Look-ups in named tables: a row name and a column name give one cell, copied from the table.

nifate:
         kud  mekuf  ritonip
luvosut   93     93      203
dekaraf  194    152      140
konuf     15     39      206
beg      195    224      167

What is the kud of luvosut in nifate? 93
What is the mekuf of dekaraf in nifate? 152
What is the mekuf of luvosut in nifate? 93
What is the kud of beg in nifate? 195
What is the kud of konuf in nifate? 15
What is the mekuf of konuf in nifate? 39
What is the kud of dekaraf in nifate? 194
Which row has the largest kud? beg

Table mot
|  | fuf | dovire | rerada | zusaf |
|---|---|---|---|---|
| zoz | 123 | 87 | 109 | 113 |
| seraz | 105 | 87 | 109 | 94 |
| rebur | 105 | 97 | 116 | 122 |
| sig | 88 | 96 | 76 | 90 |
| piva | 46 | 84 | 114 | 93 |
| ner | 111 | 89 | 96 | 111 |
| zeteka | 84 | 100 | 82 | 198 |
| kor | 71 | 103 | 59 | 129 |
| dak | 149 | 93 | 134 | 109 |
| sif | 110 | 12 | 152 | 125 |
| muvesev | 68 | 93 | 148 | 21 |
| zoga | 57 | 66 | 66 | 80 |

rerada of muvesev = 148
rerada of sif = 152
fuf of sif = 110
zusaf of dak = 109
fuf of zeteka = 84
zusaf of piva = 93
fuf of rebur = 105
dovire of zoz = 87
zusaf of sig = 90
fuf of sig = 88
fuf of ner = 111
rerada of kor = 59
fuf of dak = 149
dovire of zoga = 66
zusaf of rebur = 122
dovire of sig = 96
dovire of sif = 12
zusaf of seraz = 94
zusaf of sif = 125
fuf of seraz = 105

Table sitete
	zosute	rekog	mor	pon	rotalu	pigu	mefal	zif
semu	24	107	162	52	152	168	154	86
zef	32	149	173	123	116	173	126	39
toz	166	77	102	57	178	109	162	227

pigu of toz = 109
zif of semu = 86
mefal of zef = 126
pon of zef = 123
zif of toz = 227
pon of toz = 57
zosute of toz = 166
zosute of zef = 32
pigu of semu = 168
mefal of toz = 162
mor of toz = 102
rekog of zef = 149

lesolu:
columns: nir, bif, tugudel, tugile, tet, sosu, savok, luv, sav, mepi
teg: [76, 155, 242, 117, 202, 203, 18, 158, 136, 85]
girave: [140, 134, 142, 138, 132, 132, 133, 142, 145, 138]
sovivar: [145, 146, 145, 141, 145, 141, 139, 138, 140, 148]
vefide: [139, 146, 142, 149, 147, 144, 144, 135, 138, 146]
fosido: [103, 109, 115, 137, 177, 138, 175, 182, 33, 96]
refe: [110, 126, 102, 150, 185, 130, 141, 175, 89, 114]
vak: [130, 123, 144, 131, 125, 158, 123, 108, 147, 161]
lupad: [147, 128, 149, 124, 152, 134, 135, 122, 153, 133]
lef: [148, 140, 135, 111, 144, 152, 139, 109, 144, 136]
teviv: [120, 80, 100, 50, 133, 210, 108, 95, 187, 202]

nir of vefide: 139
nir of lupad: 147
savok of vefide: 144
mepi of teviv: 202
luv of fosido: 182
tugile of lef: 111
sosu of lupad: 134
tet of sovivar: 145
luv of girave: 142
tugile of vefide: 149
savok of refe: 141
luv of vefide: 135
luv of lef: 109
tugudel of lupad: 149
savok of lupad: 135
sav of vefide: 138

vigi =
,suguga,maz,vuz,tededa,kegag,lufa,fal,gov,gok,dod
zuk,4197,4117,4243,4912,2420,6414,4097,5489,5980,3469
mel,6692,7521,6776,4190,6347,6859,2498,7043,3785,5697
vog,5354,5370,5328,5347,5345,5385,5326,5337,5361,5356
filiko,5251,5197,5229,5318,5282,5185,5420,5147,5257,5304
lizum,5314,5257,5283,5373,5306,5269,5411,5246,5291,5338
sevikad,5120,5076,6190,7058,4716,4269,6155,6011,3868,4587
peko,5031,5011,3977,3180,5363,5820,3906,4300,6192,5494
vedu,4511,5168,5264,5208,4854,4747,5653,4770,5316,4626
didari,4919,5001,4960,5205,5049,5052,5404,4987,5545,5069
vipuvel,5145,5092,5002,5216,5151,5360,5252,5311,5789,5238
bofep,7344,5226,4590,4987,6288,7144,3440,7070,6180,7116
gilar,5015,5075,4072,3083,5466,5724,3842,4367,6154,5476

gilar, kegag -> 5466
vedu, gov -> 4770
vipuvel, maz -> 5092
bofep, vuz -> 4590
mel, fal -> 2498
vipuvel, gov -> 5311
bofep, suguga -> 7344
peko, fal -> 3906
vog, lufa -> 5385
gilar, vuz -> 4072

magelu =
,pedutu,guseni,rof,gadepo,nidu
lel,3321,5528,3512,4404,7824
kom,4029,3600,3949,4514,3762
tik,3805,6041,4562,3106,4574
siken,4292,1374,4878,4052,3852

siken, nidu -> 3852
lel, gadepo -> 4404
tik, nidu -> 4574
tik, guseni -> 6041
siken, guseni -> 1374
kom, rof -> 3949
siken, rof -> 4878
tik, rof -> 4562
Row with the largest guseni: tik

pelamot.csv
,sevara,zim,muzere,kul,zos,rusorit,kun,lib
lobis,523,388,656,845,267,502,542,854
riv,626,850,608,665,396,892,349,647
pebisam,635,723,347,716,579,725,148,570
nulosir,495,337,928,549,399,573,763,758
bek,536,800,673,631,196,628,827,652
gopu,543,171,753,637,646,586,319,760
soz,584,396,390,460,913,517,254,412
sudifu,493,366,842,278,678,515,836,493
zap,538,880,381,508,384,452,865,396
vogi,586,790,418,284,788,617,577,244

What is the kul of sudifu in pelamot?
278
What is the muzere of gopu in pelamot?
753
What is the muzere of zap in pelamot?
381
What is the zos of soz in pelamot?
913
What is the kun of lobis in pelamot?
542
What is the zim of gopu in pelamot?
171
What is the kun of riv in pelamot?
349
What is the muzere of soz in pelamot?
390
What is the lib of lobis in pelamot?
854
What is the zim of lobis in pelamot?
388
What is the rusorit of zap in pelamot?
452
What is the rusorit of bek in pelamot?
628
What is the sevara of zap in pelamot?
538
What is the kul of pebisam in pelamot?
716
What is the rusorit of vogi in pelamot?
617
What is the kul of bek in pelamot?
631
What is the lib of bek in pelamot?
652
What is the sevara of soz in pelamot?
584
What is the lib of vogi in pelamot?
244
What is the sevara of sudifu in pelamot?
493

zunu.csv
,zari,pifuv,katin,tofiruf,giseput,nemaz,mefular
loral,5.236,5.002,6.524,4.439,4.301,2.041,3.995
tez,4.715,6.783,3.708,4.239,3.491,5.028,3.499
beturu,4.444,6.237,3.878,4.515,7.181,4.939,3.651
vonudif,2.943,5.807,4.699,5.411,4.288,2.798,3.771
gumokoz,5.329,4.040,2.971,4.245,4.495,5.347,4.264
les,4.880,4.458,2.394,4.448,3.384,6.845,4.147
nebo,4.699,4.231,4.587,4.575,4.261,1.589,4.210
disek,3.782,5.714,5.059,5.138,2.796,5.176,3.797
zib,4.406,6.004,4.273,4.605,2.657,4.966,3.716
mon,3.793,6.060,3.812,4.987,6.147,6.202,3.700
nev,6.070,3.797,5.870,4.514,6.384,8.665,4.331
sor,5.735,3.601,6.968,4.590,3.814,4.315,4.386
dasobub,4.708,5.285,6.451,4.788,7.198,3.359,3.916

mon, giseput: 6.147
dasobub, katin: 6.451
tez, katin: 3.708
nev, tofiruf: 4.514
zib, giseput: 2.657
nev, giseput: 6.384
nebo, tofiruf: 4.575
zib, pifuv: 6.004
loral, giseput: 4.301
dasobub, giseput: 7.198
zib, katin: 4.273
les, zari: 4.880

